A small network was shown many inputs. Here are its activations along a few directions, one row for each input.
Each table varies a few parts of the input and shows all the possible inputs, shuffled.
Descriptions start from the smaller parts, as in this example, which fits no table here: one of 6 places along a line, together with either a single point or one of 11 places around a ring or (one of 2 separate values, together with one of 8 places around a ring).
Shared parts are said once, and a part with two or three values counts as separate values.
In the rows, 128 means zero.

Other details of the inputs vary at random and push rows far along two fixed directions, the same in every table; ignore that.

A family of inputs:
x1: [170 127  96  82 144 208 131 118 114  97  58 148 146 163 181 143]
x2: [147 121 147 216 144  64  93  89 180 160 190 155  92 152  42  60]
x3: [161  44 159 170 156 105  56  21 113 136 124 132  88 149  67 134]
x4: [ 99 157 113 120 111 108 167 152 121 147 143 128 133 120 144 143]
x5: [172  35 175 185 124 117  72  27 109 112 138 151  87 135  63 130]
x6: [138 120 164 191 133  40 102  82 145 166 199 133  88 143  30  84]
x7: [166 120 131  87 115 184 135 107 102  68  59  99 137 134 172 176]
x8: [ 85 188 159  87 116  63 155 222 168 187 198  84 150  71 124  99]
x9: [137 143 114  87 126 183 135  97  77 105  62 151 141 147 175 177]
x10: [ 57 131 123 159  83  96 153 236 184 151 187 130 130  69 142  95]
x11: [125 157  67  98 103 190 180 209 123  90  70 127 150 124 195 137]
x12: [ 76 183 157 108 129  57 164 231 171 172 207  76 139  84 121 129]
x13: [122 114 148 204 159  49 101  68 161 170 202 147 101 144  42  73]
x14: [ 68 186 110 143 100  66 181 218 156 160 198 118 130  87 133  83]
x15: [213  91 159 143 138 158  92  48  82  91  65 124 112 162  92 152]
x16: [ 89 123  75  88 107 173 157 187  97 104  81 113 154  95 218 168]
x17: [109 147  68  88 108 199 178 196 145  82  83 115 154 130 202 146]
x18: [188 117 148 133 131 164 112  50  86 102  63 141 131 157 145 179]
x19: [ 65 169 106 136 111  69 176 233 157 151 192 101 132  85 115  73]
x20: [186  91 115 172 159 181 101  27 122 103  71 176 114 188 122 136]
x21: [ 59 189 104 136 124  94 160 221 198 182 194 141 142  88 138  92]
x22: [152 101 151 156 168 121  64  28 120 144 138 159 119 166  65  91]
x23: [ 61 187 106 118 117 102 149 225 197 191 197 135 156  90 127  84]
x24: [183  80 138 176 195 129  73  48 153 122 137 152  99 198  58 116]
x25: [119 156  87  73  92 165 186 196  81  92  76 107 145 115 185 156]
x26: [103 146  89  63  95 172 184 180 105  84  90  95 149 122 195 165]
x27: [176  94 117 117 174 183 115  61  85  82  77 138 122 187 137 162]
x28: [ 68 198 155  95 106  71 141 214 166 193 198 102 161  62 120 108]
x29: [113 123 177 156 154  54  77  80 152 188 201 140 115 137  32  78]
x30: [108 159 101  58 122 169 184 191  92 102  97 105 146 136 199 186]
x31: [140 180 115  86  75 160 174 186  89 103  83 110 152 105 207 176]
x32: [ 53 126 124 148  81  81 160 222 156 143 201 121 132  54 136  98]
x33: [205  49 179 157 108 162  68  31  88  81  78 142  97 130 119 166]
x34: [151 100 133  98 113 179 106 108  91  98  55 107 127 107 188 194]
x35: [137 140  99  98 135 196 136  97  83  98  63 157 146 149 182 161]
x36: [142  85  87 120 133 201 112 121 113  95  45 144 137 142 191 169]
x37: [173  90 176 137 170 107  76  28 114 143 135 135 104 181  58 101]
x38: [126 136 192 172 157  40  80  83 172 188 201 134 110 112  42  99]
x39: [149 105  90  97 128 196 147 103  96  63  66 120 143 154 173 150]
x40: [129 111 166 162 174  61  88  79 157 175 199 129 108 149  42  51]
Description of these inputs: one of 4 places along a line, together with either one of 2 separate values or one of 8 places around a ring.
The inputs of x20 and x13 match in every part but the place on the line of 4. If x1 is changed in the same way as x20 into x13, which row does it become?
Answer: x40
The inputs of x5 and x33 match in every part but the place on the line of 4. If x9 is changed in the same way as x5 into x33, which row does it become?
Answer: x38
Change only the choice among 2 separate values in x10. List by row number the other rows that result.
Answer: x36
Change only the place on the line of 4 in x16. List by row number the other rows that result.
Answer: x3, x34, x36

A family of inputs:
x41: [ 92 157 135 106  84 100 167 201 136 135 162  94 136  82 143 128]
x42: [ 83 172  86 128 112 108 175 211 160 136 154 107 141 107 146  98]
x43: [ 64 164 117 141 151  73 145 178 198 176 211 123 131 120  96  82]
x44: [156 109 142 115 111 146 135 112  93  91 100 112 125 125 145 154]
x45: [158 119 125 156 153 128 111  73 122 126 126 157 111 170  88  99]
x46: [154  86 167 161 120 115  86  70 131 129 133 136 109 124  88 127]
x47: [ 89 164 154 129 103  56 145 172 148 171 198 105 129  87  98 103]
x48: [ 91 176 129  98 100  93 166 187 114 154 154 102 144  91 150 138]
x49: [153 104 167 154 137 107  81  61 114 140 131 141 113 127  89 135]
x50: [104 177 128 153 131  75 162 195 182 162 196 116 126 128  98  91]
x51: [134 134 124  70 107 180 150 160  96  92  78 104 152 107 198 176]
x52: [ 83 137 160 133 119  58 129 188 174 170 200  86 122  82  92 106]
x53: [144  91 126 160 149 123 109  79 122 119 138 149 111 160  81  96]
x54: [159  90 171 144 156 100  80  73 121 136 131 114 107 143  77 135]
x55: [ 77 166 124  97  90  90 181 230 127 140 158  80 136  76 156 144]
x56: [113 175 119 120 142 120 151 190 173 152 159 122 143 132 132 112]
x57: [151 113 146 102 118 159 116 105 110 108  94 118 134 127 142 153]
x58: [ 96 159 156 131 106  69 146 173 141 152 189 103 127  86 105 109]
x59: [157 107 174 135 144 110  82  54 122 145 135 133 120 142  81 124]
x60: [130 158  81  74 130 204 156 152 103 109  71 149 156 142 196 147]
x61: [133  97 126 152 173 134  99  75 147 129 145 152 113 172  91 105]
x62: [ 87 143 156 126 135  47 128 181 157 181 198  87 121  90  96 112]
x63: [ 85 169  92 135 116 122 162 208 171 144 144 135 144 104 153  98]
x64: [153  80 165 165 127 109  86  79 132 127 131 126 102 124  87 136]
x65: [ 99 168 129 163 129  81 146 195 197 175 197 131 129 113 106  93]
x66: [162 107 128 151 171 133  88  74 145 135 127 159 114 177  83  87]
x67: [ 96 162 107 153 130  83 154 182 174 150 174 123 126 122 100  73]
x68: [ 84 164 138 115  91 104 149 196 139 149 162 115 141  68 153 133]
x69: [142  84 122 180 146 129  89  73 140 126 129 154 113 152  90 101]
x70: [137 134  92 120 140 167 150 107 116  94  96 142 131 167 151 142]
x71: [146 113  93 145 131 174 122 105 126 102  77 148 134 147 155 133]
x72: [141 142 117  72  87 180 166 151  79  86  73 113 147 113 199 175]
x73: [151 117 146  99 122 156 118 101 107 115  97 122 135 127 146 152]
x74: [147 124 119 155 157 123 120  74 128 126 130 147 114 172  92 112]
x75: [146  90 124 160 165 126  85  71 144 129 133 140 117 163  80  94]
x76: [151 128 145  96 135 153 112  93  93 118  89 124 138 133 143 162]
x77: [150 110 139 115 108 143 134 122  98  96  97 106 121 126 141 160]
x78: [141 113 122 167 156 132 103  69 139 137 128 165 117 160  99 116]
x79: [125 153 112  78  96 174 148 147  79 116  71 132 155 107 209 185]
x80: [151 102 166 154 126 110  82  59 121 144 135 146 115 128  90 129]
x81: [149 100 141 125 109 156 120 110 105 100  95 127 126 112 154 162]
x82: [134 146  74  96 111 205 157 163 109 100  64 162 151 140 203 142]
x83: [141 114  91 127 127 164 138 116 107  92  91 133 132 153 144 126]
x84: [126 106  99 135 137 180 130 108 120 102 100 163 127 155 158 141]
x85: [114 122  80  98 109 203 155 160  98  95  73 156 152 125 200 151]
x86: [147 120 125 147 175 133 100  64 140 137 127 151 121 172  92 112]
x87: [164 112 121 158 153 128 108  82 131 121 123 156 109 178  86  91]
x88: [161  79 173 149 153  99  83  73 127 131 137 110 104 138  80 127]
x89: [163  82 167 158 136  94 102  78 111 117 138 109  98 138  83 128]
x90: [158 105 178 141 147 112  81  61 123 133 137 130 118 136  81 122]
x91: [132 121  96 134 141 178 132  99 126 104  93 160 133 158 158 147]
x92: [160  72 166 168 134 104  85  73 124 124 132 125  98 126  90 135]
x93: [131 137 116  82  84 185 153 154  92 100  72 128 151  98 208 181]
x94: [114 140  73  91 117 193 177 158 101  82  85 138 142 151 197 154]
x95: [ 96 144 148 133 119  51 144 179 135 162 188  87 116  93 104 119]
x96: [ 66 139 124 142 143  72 134 186 182 177 215 126 131 105  86  65]
x97: [130 144  71  91 128 197 152 153 119  96  64 126 156 140 196 147]
x98: [126 152  79  96 113 204 158 154 102 107  70 162 152 132 203 149]
x99: [ 76 187 128  89  92  92 181 217 123 149 160  94 148  73 158 137]
x100: [ 97 137 137 127 110  87 137 179 132 155 159 106 123  84 138 142]
x101: [157 110 169 135 155 105  81  52 111 149 129 130 120 149  85 131]
x102: [156 127 100 119 154 177 121 105 129 104  76 145 137 163 142 123]
x103: [148 105 137 121 117 148 116 115  98 107  88 121 121 120 150 175]
The inputs of x103 and x55 match in every part but one. If x80 is changed in the same way as x103 into x55, which row does it become?
Answer: x47
Describe the family of inputs behind these rows.
Answer: one of 3 separate values, together with either a single point or one of 9 places around a ring or one of 11 places along a line
Start at x67 and move only the place on the ring of 9, one step at a time. The first step leads to x42. Which rows follow, in order?
Answer: x83, x53, x94, x70, x74, x45, x87
Start at x101 and move only the place on the line of 11, one step at a time. The first step leads to x76. Which rows follow, in order?
Answer: x59, x90, x73, x57, x51, x52, x88, x54, x62
Change only the choice among 3 separate values in x92. List by row number the other rows that result.
Answer: x88, x89
Start at x66 and move only the place on the ring of 9, one step at a time. The first step leads to x60. Which rows follow, in order?
Answer: x86, x43, x61, x96, x75, x97, x102
